These are the activations of a small neural network, seen along a few directions. Each row is one input.
Each table varies a few parts of the input and shows all the possible inputs, shuffled.
Descriptions start from the smaller parts, as in this example, which fits no table here: one of 3 separate values, together with either a single point or one of 11 places along a line or (one of 4 places along a line, together with one of 8 places around a ring).
Shared parts are said once, and a part with two or three values counts as separate values.

Other details of the inputs vary at random and push rows far along two fixed directions, the same in every table; ignore that.

A family of inputs:
x1: [ 44 -12 -39  -6  16  18 -34  -9   4   8 -11 -17]
x2: [  2 -11 -21  -6   4  17 -26   3   7  17  11  14]
x3: [  2   6 -44 -19  -7  21 -19   0  -5  33 -21  -1]
x4: [-18  -1  10   8  16  -7  27  18   6   2  29  -6]
x5: [ 37  10 -52 -22 -29  27 -32 -27 -20   3 -34   5]
x6: [  9  14 -33   4 -32   0  -5  -6 -10 -16 -27  -6]
x7: [-37  31  30  26  10 -35  29  -5 -11  -6  -5   6]
x8: [ 39   0 -45 -12  -5  26 -34 -24 -11   3 -12   5]
x9: [ 18 -59  -5   4  22  31 -29  13  29 -13  68  15]
x10: [ 52 -21 -61 -11  -4  22 -48 -22  -3  13 -13  -7]
x11: [-21  -1  14  22  21 -20  18   7   3   7 -10 -14]
x12: [-18  17   5 -17 -18   0  24  14  -7  10 -11  -8]
x13: [-39  45  45   5   2 -43  23 -23 -30  25 -23  21]
x14: [  4 -53  35  19  43  14 -15  25  38 -24  91  14]
x15: [  6   3 -30  11  -8  -3   0   8   3   1 -34 -27]
x16: [  7  14 -39  -9  -8  -4 -14 -15 -20  44 -58 -12]
x17: [ 15 -28 -42 -16 -19  28  -2  10   2   0  12  -6]
x18: [ -3 -24 -18   2   5  14   3  11   9   0  27   7]
x19: [-28  -8  51  15  17 -13  32  27  20 -22  52   7]
x20: [ -9  20 -26   2 -26  -9  12   2 -11  10 -58 -17]
x21: [-15  33 -34  -8  -6  -1  14   8 -12  28 -31 -16]
x22: [-31  49  13  19   3 -19  30 -11 -17 -10 -23   9]
x23: [ -7  22  -8 -11  -6   4  -4  14   3  14 -14  -9]
x24: [ 28   7 -62   3 -16  19 -12  -1   3 -12 -41 -26]
x25: [ 36   3 -55 -18 -32  14 -38 -24 -20  12 -34  -1]
x26: [-49  13  65 -14   5 -17  28   6  -5  21   9  21]
x27: [-15  19  20  19   0 -24  20   0   1 -17  -7  -5]
x28: [-25  47  49   8  16 -28  21 -17 -18   4  -7  17]
x29: [ -5 -44  72  -1  25   5  -8  23  33 -22  79  21]
x30: [ 34  17 -45 -16 -32   4 -28 -17 -14   7 -45 -10]
x31: [  6  13  30  -1  14 -13   4  -4   1   0  -8  -7]
x32: [  1 -53  61   2  57  10 -10  25  37  -9  91   4]
x33: [-36  36  54  -6  -7 -40  26 -21 -26  21 -28  20]
x34: [-34   7  35  13  18 -17  35  -8  -4   3  -7   8]
x35: [ 15  31 -38  -6 -17 -10 -13  -3 -14  27 -66 -26]
x36: [ 47  16 -65  -9 -22   9 -39 -13  -8   4 -41 -21]
x37: [-31  19  44  13  -7 -30  33  -2  -6 -15  -8   7]
x38: [-27  -2  38   9  -1 -21  25  -9  -5  -9   4  13]
x39: [-30  22  48  10  26 -41  20  -2 -10  30 -19  -4]
x40: [ 40 -76  14  12  38  38 -24  -1  31 -46  87   8]
x41: [ 34 -21 -59  -6 -13  30 -13  21  14 -12  15 -26]
x42: [-20   0  23   8  -9 -15  15 -10  -9 -12   4  14]
x43: [ 42  13 -54 -15 -36  11 -37 -16 -15   2 -36  -9]
x44: [ 32 -82  -2  -5  12  43 -39  17  36 -27  83  16]
x45: [ 32 -26 -59  -9 -18  32 -20 -10   2  -8 -25 -11]
x46: [-62  40  38  -6   4 -27  52   5 -20  35 -16   9]
x47: [-23  -2  51  -6   8 -26  15  -6 -11  26 -13   6]
x48: [ 36 -42 -61   4  10  37 -28  20  25 -14  39 -12]
x49: [ 25  25 -19 -15 -26  12 -16 -18 -16  -8 -27   4]
x50: [ 19 -35 -44   6   5  16 -16  -1   7   9 -13 -18]
x51: [  3  11 -47   9 -18   1  -8 -17 -16   4 -30  -1]
x52: [ 12  17 -52 -15 -19  18  -3  14  -1  11 -25 -26]
x53: [-23 -40  89  10  25  -6  14  27  32 -32  88  27]
x54: [-10  15  29  -6  -7 -24  10  -1 -11  20 -34  -7]
x55: [ 31 -18 -47  -5 -19  35 -21 -14  -3 -25  -3   3]
x56: [  5 -38  49   6  31   8 -17  25  37 -21  74   9]
x57: [ 31 -38 -24   6   6  31 -35  23  33 -27  50  -2]
x58: [-26 -14  26   6   2 -15  22   2  -2   7 -11  -1]
x59: [ 40 -61 -31 -18   0  47 -55   9  26  -6  45   9]
x60: [-46  17  39 -15  -6 -14  42   7 -13  22  -3   8]
x61: [-16  53  42   2  -1 -24  20 -14 -17  -6 -17  11]
x62: [-42  33  36  21  20 -31  42  -3  -7   3 -21   1]
x63: [-47  29  36  17   5 -37  39 -13 -16   8 -19  14]
x64: [-21  42  40 -10 -10 -26  24 -12 -19  13 -43   5]
x65: [-24  25  31  23  -2 -29  24   1  -4 -21   0   1]
x66: [ -2  42 -30  -1 -37   5  10 -13 -20 -16 -48   2]
x67: [ 15  32 -35   2  -8 -12 -21 -18 -19  16 -34  -6]
x68: [-19  20   9  22  11 -25  18  -6  -5  -4 -10  -2]
x69: [  8 -21   3   4  25  13 -27  15  23   0  41   6]
x70: [ 58 -75 -40 -12  -3  50 -27  26  32 -32  65 -20]
x71: [ -2 -22  39 -15   9  10  -4  20  18  -4  37   4]
x72: [  9 -51  -5  -5   2  25  -4  16  20 -17  51   9]
x73: [-35 -11  64   7   7 -15  38  23  14 -20  48  17]
x74: [ 14  10 -25 -12   2   5 -13 -21 -13  25 -36  -2]
x75: [ 43 -66  22 -14  24  26 -29  -6  20 -12  47   2]
x76: [ 11   4 -27  -2 -19  10   3  -2  -1 -13 -33 -12]
x77: [-37  12  15   1   2 -14  40   8  -9  17   8   7]
x78: [-30   6  86  25  26 -22  39   4  10 -42  47  15]
x79: [ 14  41 -45  -2 -11 -13 -18 -20 -21  25 -55 -10]
x80: [  6  56 -30  -2 -29 -19  -9 -16 -26  13 -56  -8]
Description of these inputs: one of 5 places around a ring, together with either one of 6 places around a ring or (one of 2 separate values, together with one of 5 places along a line).
Question: Changing only the place on the ring of 5 turns x27 into x68. The same change can be made to x23. Which row results?
Answer: x32
Question: Changing only the place on the ring of 5 turns x45 into x24. The same change can be made to x47. Which row results?
Answer: x35
Question: Changing only the place on the ring of 5 turns x26 into x3. The same change can be made to x58. Which row results?
Answer: x50
Question: Which other rows does x6 become when the choice among 2 separate values takes its other values? List them by row number.
Answer: x43
Question: A walk changes only the place on the ring of 6. It starts at x71 and steps to x12. List the rest of the walk in order.
Answer: x70, x73, x53, x29
Question: Which other rows does x19 become when the place on the ring of 6 takes its other values? List them by row number.
Answer: x23, x41, x52, x56, x57
Question: Which other rows does x42 become when the place on the ring of 5 takes its other values? List them by row number.
Answer: x6, x7, x51, x65

A family of inputs:
x81: [ 17   9 -40   0 -17   9  -9  -6  -6  -6 -25 -10]
x82: [-22  18  32   1   7 -22  15  -6 -10  15 -11   7]
x83: [ -2  24 -28   7  -9  -7   5  -2  -8   6 -34 -13]
x84: [-20  21  28  10  12 -25  18  -5  -7   8 -15  -1]
x85: [-10  22 -32   4 -13  -2   9   5  -7   9 -31 -10]
x86: [ 14  -2 -44 -11  -7  15 -18   1  -2  19 -21 -11]
x87: [-29  17  27  -3   4 -16  19   1  -8  18  -7   9]
x88: [ -2  -2  24   8  14 -12   4  -5   1  -3   5   0]
x89: [ 33 -35 -29  -2  -4  31 -24   6  17 -26  32  -3]
x90: [ 35 -78  36  -5  32  30 -29  11  34 -29  93  10]
x91: [-14  15  37  -2   2 -16   8 -10  -9   4   0  15]
x92: [-34  18  21   1   0 -15  26   7  -5  11  -4   8]
x93: [  0 -31  39  -5  18   4  -1   7  13  -5  43   9]
x94: [ 16  -9 -41 -10 -16  22 -15   5   3   2  -5  -4]
x95: [ 24   7 -28  -3 -13   9 -20 -14  -7  -6 -20  -2]
x96: [-27  13  27   6  -2 -13  26   6  -2  -6   4   7]
x97: [ 19  -1 -33  -6  -2   7 -20  -5  -3  16 -21 -12]
x98: [-27  14  26  -2  -6  -9  19   4  -4   0   7  16]
x99: [  0  -1  28   5   9 -10   3  -6   0  -7   6   3]
x100: [ -4   3  22   8   2  -7   8  -3   1 -19  12   7]
x101: [ 23 -14 -12  -8  -1  11 -21  -6   1   2   1  -2]
x102: [ 15   8 -43   3 -12   7  -9  -4  -4  -2 -25 -13]
x103: [ 11 -13 -33  -4  -2  16 -11  10   8   7   2  -9]
x104: [-15  -3  15   8   6  -5  16   9   6  -7  14   1]
Question: What do these inputs look like to the network?
Answer: one of 4 places along a line, together with one of 6 places around a ring
Question: Changing only the place on the line of 4 turns x100 into x83. The same change can be made to x90. Which row results?
Answer: x86
Question: A walk changes only the place on the line of 4. It starts at x91 and steps to x101. List the rest of the walk in order.
Answer: x82, x97
Question: Which other rows does x103 become when the place on the line of 4 takes its other values? List them by row number.
Answer: x92, x94, x98

A family of inputs:
x105: [-38  27  78  33  27 -50  54  -2  -8  -6 -19 -14]
x106: [-17 -37 -19   8   2  11  -3  19  18   8  22   7]
x107: [  4 -19 -36 -19 -14  29   9  12   3  12   4 -11]
x108: [ 13   9 -20 -12  11   4 -23 -23 -17  26 -20   5]
x109: [  0 -23 -58 -13 -12  32  -3  10  -1  13  -4  -8]
x110: [ 32 -24   9  -4 -17  12 -16 -15   1 -41  13  16]
x111: [ 41 -35  -3   6  -4  -1 -20 -21   1 -26  -3 -15]
x112: [ 14 -16 -40 -25 -30  26 -17  31  15  14  -5 -20]
x113: [  1 -25  45   7   7  18   1   3  20 -55  73  25]
x114: [-13  68 -16 -21 -16 -18  10 -30 -41  47 -75   3]
x115: [-16  45 -17   4  -4 -25 -14 -23 -24  42 -56  17]
x116: [ 22   3 -52  20  11   6  -7  12  16 -20  -7 -29]
x117: [ -6 -14  34  27  26   1  10  25  24 -44  80  11]
x118: [-37  41  94 -11  14 -45  18   0  -9  28  -4  13]
Question: What do these inputs look like to the network?
Answer: either one of 6 places around a ring or (one of 2 separate values, together with one of 4 places along a line)
Question: Which other rows does x112 become when the choice among 2 separate values takes its other values? List them by row number.
Answer: x118
Question: List by row number the other inputs of the same sort as x110.
Answer: x105, x111, x113, x116, x117
